-27,10,19,11,13,11,15,-3,-7,9,4,15,7,14,14
19,-29,-5,-12,21,-10,6,10,-7,-24,-2,7,23,-3,-3
7,-25,14,7,25,3,6,9,-9,-9,-3,19,28,3,3
14,-13,-11,2,4,-9,0,5,0,-15,-1,-4,6,-5,-5
18,-35,1,-14,28,-7,8,12,-10,-23,-3,13,31,-1,-1
-16,-9,-14,-14,36,-14,41,3,-19,-36,8,8,25,17,17
21,-18,23,8,-6,13,-30,7,7,20,-10,10,8,-12,-12
The bottom-left entry is 21
Which number is the entry just left of 12?
A: 8
Which number is the entry just left of 1?
A: -35
Which number is the 2nd entry, reading row by row?
A: 10
The first entry in reading order: -27
Which number is the last entry in the row that holds the largest entry?
A: 17
Which number is the entry directly above 36?
A: 28
The entry in the bottom-right corner -> -12
Which number is the entry just right of the largest entry?
A: 3
The bottom entry of the column that holds the largest entry: -30
The entry just left of -36: -19
The entry just left of the centre entry is 0
Which number is the entry just right of the smallest entry?
A: 8
The second entry from the end, reading row by row -> -12
The top entry of the column that holds the smallest entry: 9
Which number is the entry just right of -6?
A: 13
The fifth entry, reading row by row: 13
Which number is the entry directly above -36?
A: -23
Which number is the 2nd entry on the main diagonal?
A: -29
The top-right entry: 14
Which number is the bottom entry of the column that holds the smallest entry?
A: 20
Which number is the largest entry in the last row?
A: 23
The second entry on the diagonal from the top-right corner -> -3
Which number is the fifth entry from the end, reading row by row?
A: -10
The largest entry: 41
Which number is the third entry on the diagonal from the top-right corner?
A: 28
Which number is the centre entry?
A: 5
Which number is the entry directly above the centre entry?
A: 9
The first entry in the row that holds the smallest entry is -16
Which number is the 2nd largest entry?
A: 36

[[3906 4603 3696 6267 4961 3694 6267 5983 3354 2225 6210 6735]
 [4281 4368 5931 5376 3892 5334 5972 4735 2205 5467 5474 4609]
 [2592 4842 4525 8118 4745 5219 4457 3654 4343 7158 4778 5403]
 [3073 6885 6084 6165 5948 4780 5818 2470 7274 2752 5291 3828]
 [6059 5653 4264 5166 5246 3085 2803 4329 7853 5519 5848 5250]]
The second smallest entry is 2225
The last entry, reading row by row -> 5250
Which number is the entry just right of 5246?
Answer: 3085
The entry just left of 3654: 4457
The 5th entry from the end, reading row by row is 4329
Which number is the largest entry in the last row?
Answer: 7853
The entry in the top-left corner: 3906
The third entry on the main diagonal: 4525
The entry just left of 4525 is 4842
Which number is the entry directly above 2752?
Answer: 7158
Which number is the third smallest entry?
Answer: 2470
Which number is the second entry on the main diagonal?
Answer: 4368
Which number is the entry directly above the smallest entry?
Answer: 3354
The entry just right of 4780 is 5818
The entry directly above 2592 -> 4281
The first entry on the diagonal from the top-right corner -> 6735
The entry just left of 5474 is 5467
The entry directly above 4780: 5219
Which number is the smallest entry in the last column?
Answer: 3828
The 2nd entry on the diagonal from the top-right corner: 5474
The smallest entry: 2205
Which number is the second entry from the end, reading row by row?
Answer: 5848
Which number is the 4th entry in reading order?
Answer: 6267
The entry directly below the largest entry: 6165
Which number is the entry in the bottom-left corner?
Answer: 6059
Which number is the entry just right of 5948?
Answer: 4780
The entry directly above 5931 -> 3696
Which number is the smallest entry in the first column?
Answer: 2592
Which number is the entry directly above 3828?
Answer: 5403

Questions about the row below.
1) Find the entry just left of the smallest entry.
2) Find the 1st entry.
3) Find the second entry from the right.
4) Find the entry just right of -16.
36	-14	-16	-44	-11	13	-17	-4	7	26
1) -16
2) 36
3) 7
4) -44

Read these off the matrix that follows.
1) Give the entry just left of the smallest entry.
2) Give the entry just right of the smallest entry.
[[6, -14, -26, 17, 6, -18, -4, -5, 42, 20], [-5, 12, -5, 4, 20, -18, 6, -16, -14, 20], [-1, 0, -1, 1, 1, -2, 1, -4, 0, 6], [4, -10, -16, 11, 4, -12, -4, -3, 29, 15]]
1) -14
2) 17

Read these off the array that follows.
1) Find the 2nd entry on the diagonal from the top-right corner.
2) Find the third largest entry.
3) Find the last entry, reading row by row.
4) Find the fourth entry, reading row by row.
5) Find the entry in the top-right corner.
6) Find the third smallest entry.
7) Find the entry directly below the smallest entry.
8) Find the first entry, reading row by row.
[[  3 -11 -16   1   7 -12   3  -4   9  11  -6  -1 -10   1]
 [ -8  11  10   0   8  15  -5  -4  -7 -14   2  -2   3  -2]
 [ -1  10  21  -7 -15  16   1   4  -9 -16   6   4  17  -2]
 [ -5   0  -3  -5  10   8   2 -11   2  -9  -7   1  -2  -4]
 [ -7   4   1  -4  11  12   0 -11  -1 -12  -5   0  -1  -4]
 [ -6   2  -1  -5  10  10   1 -11   1 -11  -6   1  -1  -4]
 [  9 -16 -31  23  10 -41  -7  15  11  43   3 -10 -26  12]
 [ -1  -5  -8  -5   8   1   4 -10   6  -2  -8   1  -5  -3]
 [ -3  11  19  -4 -10  15  -1   3 -10 -15   6   2  14  -2]
 [ -2  11  20  -5 -11  15  -1   3  -9 -15   6   2  14  -2]
 [ -7  12  11   0   6  15  -5  -3  -8 -14   3  -2   4  -2]
 [  2 -10 -15   0   7 -10   3  -5   9   9  -7   0  -9   0]]
1) 3
2) 21
3) 0
4) 1
5) 1
6) -26
7) 1
8) 3

Read these off the table that follows.
1) Which number is the entry just left of 4660?
2) Which number is the entry just left of 5409?
3) Which number is the maximum?
((2945, 1005, 5409, 3712, 3341, 3728), (3717, 2766, 7704, 4277, 2724, 5103), (5465, 5864, 6897, 5508, 4570, 6064), (4938, 5364, 9005, 5365, 3055, 6581), (5823, 5651, 2199, 5416, 7327, 4353), (3484, 2375, 7087, 4223, 2837, 4828), (5465, 6501, 9324, 5845, 3291, 7182), (3134, 1319, 5489, 3804, 3326, 3766), (7405, 9408, 6682, 6929, 6388, 7360), (3655, 2369, 5506, 4177, 3760, 4365), (7543, 9792, 6614, 7036, 6603, 7518), (7347, 8735, 3514, 6594, 8122, 5996), (5211, 5179, 5574, 5211, 4994, 5386), (5793, 5775, 2891, 5500, 7015, 4660))
1) 7015
2) 1005
3) 9792

data = [[232.80, -12.61, 134.35, -49.22, 194.72], [-106.10, 112.30, 95.09, 40.27, -63.41], [210.25, -2.80, 93.25, -118.89, 173.48], [200.42, 4.83, 73.95, -112.66, 148.63], [219.29, -24.96, 132.47, -68.47, 153.40], [-120.49, 122.86, 82.15, 40.78, -79.69], [-117.03, 116.50, 92.38, 34.25, -74.30], [-109.97, 115.70, 105.69, 36.74, -49.70], [-143.37, 108.63, -5.91, -10.93, -267.92], [254.00, -36.56, 165.20, -20.93, 207.20], [232.76, -41.42, 125.70, -94.37, 162.53], [184.87, -52.75, 119.34, -69.98, 20.49], [-159.67, 122.75, 14.17, 16.48, -247.73], [228.84, -57.93, 127.78, -128.97, 147.01], [252.16, -41.89, 164.61, -35.47, 198.62]]
The minimum: -267.92
Report the entry just right of 122.75.
Answer: 14.17
Report the entry just right of -5.91.
Answer: -10.93
The entry just right of -143.37: 108.63
The entry just right of the centre entry is 36.74
The entry just right of 73.95: -112.66
The entry just left of 165.20: -36.56
The entry just left of -57.93 -> 228.84
The entry just left of 127.78 -> -57.93
Report the entry just right of -109.97.
Answer: 115.70
